Each row below holds a small network's activations on one input, seen along a few directions.
In each table, some parts of the input vary, and every possible input appears once, in random order.
A made-up example of a description, with smaller parts first: one of 2 separate values, together with either a single point or one of 9 places around a ring or (one of 5 places around a ring, together with one of 6 places along a line).
Shared parts are said once, and a part with two or three values counts as separate values.
In the rows, zero is written as 128.

Other details of the inputs shift rows strongly along two fixed directions, in all tables alike. That doesn't count.

A family of inputs:
R1: [174  89  87 167 126 102 111 124 147 150  90 170 120 142 110 169]
R2: [175  85  89 171 133 103 112 122 153 147  97 169 117 144 117 169]
R3: [122  92 184 159 136  52 118 129 106 142 156 100  39 158 100 139]
R4: [137 101 199 159 131  56 121 133 103 153 175 108  48 150  97 131]
R5: [199  89  95 160 144 102 116 142 137 145 119 167 127 133 105 164]
R6: [125 109 184 145 122  45 121 138  93 147 149 100  50 148  77 145]
R7: [200 100 100 162 124 104 125 122 158 154 134 183 122 138 117 153]
R8: [120  96 202 171 122  53 116 124 107 154 153 111  49 152 100 129]
R9: [ 54 172 181  95 112 119 149 114  84 115 163  52  95 137 129 109]
R10: [ 40 160 184  61 133 129 157 167 131 103 160  71  72 113 106  73]
R11: [105 151 101  63 137 167 146 163 169 108 112 132 148  80 128  93]
R12: [ 46 163 185 102 121 120 138 118  80 111 146  50  92 142 137 112]
R13: [100 113 166 110 119  52 103 173 155 134 154 120  24 139  48 104]
R14: [126 147 113 126 125 178 138 104 138 114 128 135 173 124 173 111]
R15: [119 136  99 122 144 180 130 113 131 105 113 118 167 127 170 129]
R16: [ 50 156 198 106 125 120 133 124  73 111 145  53 101 138 136 105]
R17: [168 101  85 107 127  85 108 167 193 143 104 181  99  96  78 128]
R18: [131 146 111 113 140 171 132 132 112 108 117 118 187 113 150 128]
R19: [129 152  92 110 134 177 143 119 129 113 132 120 173 122 157 127]
R20: [121 159 114 118 112 171 138 110 128 122 112 138 183 119 156 115]
R21: [ 75 120 124  93 134 171 137 145 131 100 125 187 151  93 168 104]
R22: [ 63 147 213 122 133 130 134 116  84 113 169  59  99 135 153  89]
R23: [113  92 186 163 128  49 115 127 106 145 145 102  42 159 100 141]
R24: [ 98 149 104  77 137 181 132 168 171 102 118 139 154 106 117  90]
R25: [116 109 187 163 106  48 129 112 120 154 160 116  40 160 103 130]
R26: [199  99 115 164 125 101 113 135 134 159 109 179 141 122  93 155]
R27: [139 150 126 120 134 175 132 128 114 118 125 126 194 106 150 116]
R28: [192 102  85 153 133  97 122 136 142 147 112 164 124 133  97 174]
R29: [112 154  96 113 121 172 136 111 128 119 105 125 178 123 152 128]
R30: [186  86 115 178 125 104 107 127 141 160  98 182 137 131 109 150]
R31: [118 142  96 121 135 179 137 106 138 111 121 122 168 128 169 123]
R32: [ 63 176 198 100 102 119 150 113  85 118 169  64 100 133 134  96]
R33: [191  95 115 170 125 102 109 131 138 161 100 182 140 127  99 153]
R34: [134 163 112 112 118 170 146 117 127 117 132 132 184 113 153 117]
R35: [166 104  84 111 122  89  91 169 194 141 105 182 101 107  70 122]
R36: [130 134 112 119 149 179 126 127 120 107 124 120 178 121 167 125]
R37: [126 140  99 115 145 180 131 121 127 107 125 116 169 126 167 133]
R38: [179  82 100 171 131 101 106 130 140 151  90 174 129 138 109 162]
R39: [141 143 124 123 141 180 131 129 115 116 132 127 188 110 158 114]
R40: [ 58 160 180 102 128 127 147 113  94 112 181  51  86 145 149 106]
R41: [108 145  96 121 121 175 134 107 132 118 104 126 175 127 161 125]
R42: [187 102  86 152 126  98 118 132 140 149 101 167 124 133  94 174]
R43: [126 159  94 107 127 171 144 118 127 115 125 120 179 117 149 130]
R44: [108 141  98 125 127 176 134 104 138 115 111 124 172 129 168 125]
R45: [137 157 109 115 124 176 144 118 129 116 139 132 178 118 162 115]
R46: [129 147  95 111 143 177 136 127 121 107 125 114 172 121 159 133]
R47: [182  99 101 170 108 100 120 115 155 159 105 188 127 139 112 151]
Description of these inputs: either a single point or one of 6 places around a ring or (one of 5 places around a ring, together with one of 8 places around a ring).
- Start at R17 and move only the place on the ring of 6, one step at a time. The first step leads to R35. Which rows follow, in order? => R13, R24, R10, R11
- Change only the place on the ring of 8 in R43. List by row number the other rows that result. => R9, R19, R29, R31, R40, R41, R44
- Change only the place on the ring of 8 in R47. List by row number the other rows that result. => R7, R14, R20, R25, R32, R34, R45

A family of inputs:
R48: [170 102 142 184 128  65 129 102 103 174 138 111  88 158 101 175]
R49: [ 83 161 197 135 112 111 146  93  69 109 164  49  99 161 165 124]
R50: [ 44 154 199  87 110 108 134 141  95 116 149  91  87 110 125  86]
R51: [ 54 162 167  95 125 123 146 134 121 108 159  48  75 148 115  98]
R52: [188  90  59 131 155 150  94 152 173 125  93 186 167 108 131 143]
R53: [158 103 131 135 120  58 124 134 140 153 160 153  59 127  99 143]
R54: [ 50 170 175  89  99 112 145 117 123 121 167  76  75 131 130  85]
R55: [198 108  58 133 140 149 141 133 168 137 119 201 169 108 135 151]
R56: [ 60 155 181 131 116 120 139  90  58 122 174  57  99 160 150 134]
R57: [164  99 134 143 140  73 140 146 137 148 157 141  59 144  89 156]
R58: [ 78 144 214 145 132 121 137  97  68 130 149  42 107 144 154 110]
R59: [229 122 102 152 129 155 103 150 155 148 119 196 207 105 103 119]
R60: [111 169 112 126 122 195 142  90  94  94 124 108 204 139 205 128]
R61: [134  97 139 143 115  61 100 139 166 151 126 151  60 135  80 123]
R62: [ 42 148 181  93 124 120 117 139 125 109 145  61  75 138 122  82]
R63: [104 167  95  76 138 191 125 125 134  91 132 108 186  95 177 103]
R64: [117 152 138 136 133 202 136  94 100 103 105  98 210 122 201 109]
R65: [186  96  71 136 136 147 110 139 171 136 105 213 168  96 142 134]
R66: [186 117  44 115 133 139 109 152 165 130  75 177 172 108 103 158]
R67: [ 55 141 202 138 120 121 129  97  60 113 164  76  98 160 162 116]
R68: [145 108 116 133 118  63 110 140 163 149 129 127  55 151  73 141]
R69: [181 122  43 127 118 141 109 127 195 137  90 187 165 114 116 139]
R70: [ 40 154 192  98 105 116 134 125 124 120 158  88  77 126 133  73]
R71: [ 86 154 112  85 146 204 133 154 123  88  95 111 194 101 149 102]
R72: [ 96 174 105  78 134 203 159 140 121  97 110 114 192 105 151 115]
R73: [ 51 138 199 139 123 125 128  98  58 121 165  69 101 155 154 121]
R74: [139  92 139 131 129  59  99 164 136 144 111 142  68 130  67 141]
R75: [ 88 160 196 137 125 116 148  89  67 131 158  29 104 149 150 122]
R76: [153  79 141 150 152  73 113 159 139 138 142 138  62 140  87 143]
R77: [146 194 132  95 122 203 133 132 116 110 153 106 223 102 145  85]
R78: [102 166 106 122 124 201 138  85  89  99 128 112 203 138 198 132]
R79: [105 162  89  74 147 197 124 134 133  88 127  96 183 105 173 109]
R80: [ 82 162 115  76 129 189 117 141 128  93  96 124 196  85 157  93]
R81: [198  94  82 184 144 154 115 106 134 158  84 170 197 127 144 166]
R82: [146 114 133 127 104  52 127 142 134 156 133 157  67 122  75 145]
R83: [ 87 158 123  86 140 208 148 148 122  96 101 126 194 100 154 102]
R84: [163  95 123 141 146  68 125 151 138 140 151 125  60 144  84 156]
R85: [126 168 120 128 127 197 147  86  99 104 114  85 208 127 198 122]
R86: [146 110 132 144 109  67 146 129 161 159 146 153  59 145  80 137]
R87: [149 110 138 133 114  59 147 145 132 156 137 156  70 129  72 150]
R88: [174 103  71 144 126 156 132 133 192 143  92 214 168 114 124 128]
R89: [ 85 158 125  85 130 200 152 139 124 101 108 138 197  90 161  94]
R90: [176 103  69 146 136 164 128 142 190 138  85 201 165 124 117 136]
R91: [152  83 154 149 136  69 132 145 139 151 155 165  65 129  99 135]
R92: [151 106 125 133 131  62 128 160 131 143 124 129  67 140  60 158]
R93: [194  97  82 183 129 148 113 108 134 131  90 198 188 142 163 162]
R94: [154  83 152 151 147  77 128 154 138 146 148 153  61 139  92 143]
R95: [138  90 137 152 132  75 116 152 161 145 124 138  59 151  72 132]
R96: [167  89 167 192 119  64 117 111 109 147 130 139  83 164 122 158]
R97: [160  99 137 182 122  68 124 101  99 170 145 122  85 162 101 180]
R98: [187  95  65 133 145 143  95 142 174 128  98 198 170  98 135 138]
R99: [ 94 147 124 134 137 209 130  95  91 115 116 104 212 123 190 125]
R100: [185 122  50 116 123 133 110 142 167 133  80 189 175  98 108 152]
R101: [ 55 166 177  97 119 127 161 128 120 116 164  63  74 147 120  98]
- Changing only one part turns R79 into R52. The same change can be made to R72. Which row results? => R83
- Changing only one part turns R73 into R56. The same change can be made to R91. Which row results? => R55
- What is each input in this table made of? => one of 2 separate values, together with either a single point or one of 8 places around a ring or (one of 3 separate values, together with one of 6 places around a ring)
- Change only the place on the ring of 8 in R75. List by row number the other rows that result. => R48, R49, R56, R60, R78, R85, R97
- Change only the choice among 3 separate values in R61. List by row number the other rows that result. => R80, R98
- Change only the place on the ring of 6 in R92. List by row number the other rows that result. => R66, R72, R82, R87, R100

A family of inputs:
R102: [167 107  76 132 139 123 129 147 161 141 105 158 128 124  96 156]
R103: [194 135  98 144 136 142 125 123 115 137 117 131 182 125 122 154]
R104: [104 128 176 118 113  83 115 136 133 137 161 121  70 124 104  98]
R105: [103 106 187 124 126  60 126 157 111 142 149 125  41 133  84 122]
R106: [157 114  71 145 141 153 116 115 134 120 109 146 160 141 148 161]
R107: [ 97 118 162 147 115  63 119 114 106 142 128  78  55 160 103 143]
R108: [105 144 148 124 129 127 149 102 100 121 158  79 110 141 158 131]
R109: [157 138  78 145 119 208 141 105 144 127  93 190 235 115 177 127]
R110: [ 80 161 131  79 131 152 145 140 113 105 133  91 129 118 134 118]
R111: [ 98 129 179 136 132 125 139 111  98 123 159 100 110 132 164 114]
R112: [159  80 122 176 125  88  99 124 143 154  89 168 113 139 110 152]
R113: [108 145 158 141 103  99 154 100 104 143 155 100  90 159 120 137]
R114: [182 111  88 142 135 108 124 141 179 142 116 156 109 138  89 146]
R115: [ 82 167 128  80 119 142 142 134 118 103 140  93 133 114 139 109]
R116: [188 122 123 152 137 152 115 132 114 137 115 153 192 112 133 136]
R117: [164  85 105 167 142 125 102 126 136 134 112 176 138 138 137 154]
R118: [184 108  90 138 113  73 111 135 171 159 130 166  90 132  82 150]
R119: [ 67 156 137  83 146 207 141 140 125  91 120 106 182  97 162  86]
R120: [ 71 168 134  75 127 192 136 136 120  88 126 119 184  90 170  82]
R121: [ 92 138 168 112 132 137 131 143 136 115 145 103 108 128 128  85]
- Changing only one part turns R119 into R102. The same change can be made to R111. Which row results? => R108
- What is each input in this table made of? => one of 2 separate values, together with either a single point or one of 4 places along a line or one of 5 places around a ring
- Change only the choice among 2 separate values in R115. List by row number the other rows that result. => R120

A family of inputs:
R122: [ 76 146 151 117 141 183 125 115  91  98 116  89 173 124 181 110]
R123: [ 60 159 120 103 125 182 144 102 122  99 124  93 151 134 182 112]
R124: [ 59 127 188 106 123  93 130 142 123 122 155  98  53 132 113  97]
R125: [139 103  92 144 124 100 126 118 155 140 113 151  94 146 116 154]
R126: [173 109 139 151 121 101 124 136 130 152 136 168 125 122 107 132]
R127: [ 74 115 208 131 136  93 116 141  86 124 148  85  75 136 122 107]
R128: [152  97 106 159 138 102 115 124 127 140 104 134 111 149 115 168]
R129: [ 83 141 200 135 108  90 139 107  98 135 168  91  71 147 132 109]
R130: [ 59 150 147  93 130 183 133 130 129  96 127 119 157 109 170  81]
R131: [153  84 136 166 140 105 103 133 124 142 108 156 120 133 118 146]
R132: [ 80 151 170 116 109  86 146 110 109 131 166  71  61 151 116 119]
R133: [172 126 105 127 122  96 131 140 146 146 135 145 112 126  90 148]
R134: [ 79 176 126 103 116 180 152  99 117 107 136  88 162 131 174 109]
R135: [151  91 123 138 144 104 106 157 141 137 106 153 111 122  96 140]
R136: [139 115  79 129 134 195 119 127 163 116  87 194 203 104 172 114]
R137: [ 96 158 160 104 139 183 133 132  96 103 140  96 179 108 167  91]
R138: [138 105  96 129 126  99 121 138 166 137 116 157  93 133 104 143]
R139: [159 105 134 161 115 103 123 119 142 152 130 171 117 131 119 132]
R140: [ 95 174 126  80 139 178 140 136 111  97 139  73 167 112 150 107]
R141: [172 127 100 134 120  97 132 131 140 146 133 140 111 135  94 154]
R142: [175 116 120 160 117 100 132 113 125 151 134 147 122 143 115 156]
R143: [ 63 151 144 112 125 183 136 103 115 100 126 109 159 125 190  99]
R144: [ 96 158 159 113 138 184 134 120  92 104 141  92 180 113 172  99]
R145: [178 104 132 165 133 102 120 123 117 147 129 147 125 137 118 153]
R146: [ 73 130 171 122 133  89 127 125  91 121 144  56  64 153 116 133]
R147: [175 113 109 156 133 102 128 122 125 146 127 131 117 145 110 166]
R148: [161 112 116 161 112 101 130 107 141 150 128 155 113 147 121 148]
R149: [151 115  83 125 152 194 109 145 146 111  78 173 215  99 152 124]
R150: [ 93 148 197 104 118  89 140 144 103 131 174  86  72 126  99 101]
R151: [152  97 111 134 143 100 108 157 141 133 104 144 108 125  93 146]
R152: [158 113 122 132 119 101 125 143 159 147 128 169 107 121  96 126]
R153: [ 95 171 135  80 140 179 139 143 110  95 137  81 169 105 147  99]
R154: [151 102  97 140 140 101 110 140 137 135 105 133 105 140  99 161]
R155: [ 62 153 131 111 124 183 140 100 117  98 126  99 156 133 188 106]
R156: [ 96 135 207 119 132  92 130 146  91 126 170  82  79 129 106 103]
R157: [173 122 108 153 118  99 136 115 130 152 132 141 117 143 109 161]
R158: [173 134  75 111 147 194 123 148 150 116  99 164 215  94 142 124]
R159: [158 118 110 129 118  98 128 142 160 143 127 160 105 123  94 132]
R160: [158 122 102 129 117  97 129 134 161 145 129 153 103 130  96 140]
R161: [ 76 122 189 140 131  93 123 118  82 123 146  65  72 157 129 130]
R162: [172 113 136 142 123 100 125 143 137 149 136 167 123 119  97 130]
R163: [173 124 101 142 119  97 135 120 135 149 132 138 114 139 101 159]
R164: [ 60 133 176 102 121  89 133 142 124 118 154  90  50 135 110 103]
R165: [138 106  90 135 125 101 122 129 160 137 114 153  92 142 108 150]
R166: [151 100 103 134 141  99 109 149 143 135 106 137 107 132  96 154]
R167: [158 136  81 120 127 192 128 131 165 121 100 189 212  97 153 110]
R168: [ 97 145 203 134 113  89 141 112  82 136 174  83  81 144 125 116]
R169: [157 123  96 135 115  98 130 125 156 145 127 148 102 139 100 147]
R170: [159 132  85 128 125 193 127 124 158 125 100 189 214 101 164 111]
R171: [ 61 146 149 111 127 185 132 112 118 100 128 115 160 118 185  90]
R172: [174 115 102 146 134  99 127 126 129 144 126 128 115 141 103 163]
R173: [172 123 114 128 123  97 130 147 144 144 133 152 114 119  87 139]
R174: [173 137  87 136 129 193 129 117 139 126 106 177 224 102 163 126]
R175: [ 98 165 141 113 134 183 141 109  91 102 139  76 176 129 175 115]
R176: [173 145  49 113 143 191 128 131 147 115  97 144 210 112 145 146]
- What is each input in this table made of? => one of 5 places around a ring, together with one of 11 places around a ring
- Changing only the place on the ring of 5 turns R129 into R168. The same change can be made to R167. Which row results? => R162
- Changing only the place on the ring of 5 turns R133 into R160. The same change can be made to R163. Which row results? => R132
- Change only the place on the ring of 11 in R130. List by row number the other rows that result. => R123, R124, R125, R136, R138, R143, R155, R164, R165, R171
- Change only the place on the ring of 5 in R144. List by row number the other rows that result. => R131, R139, R171, R174
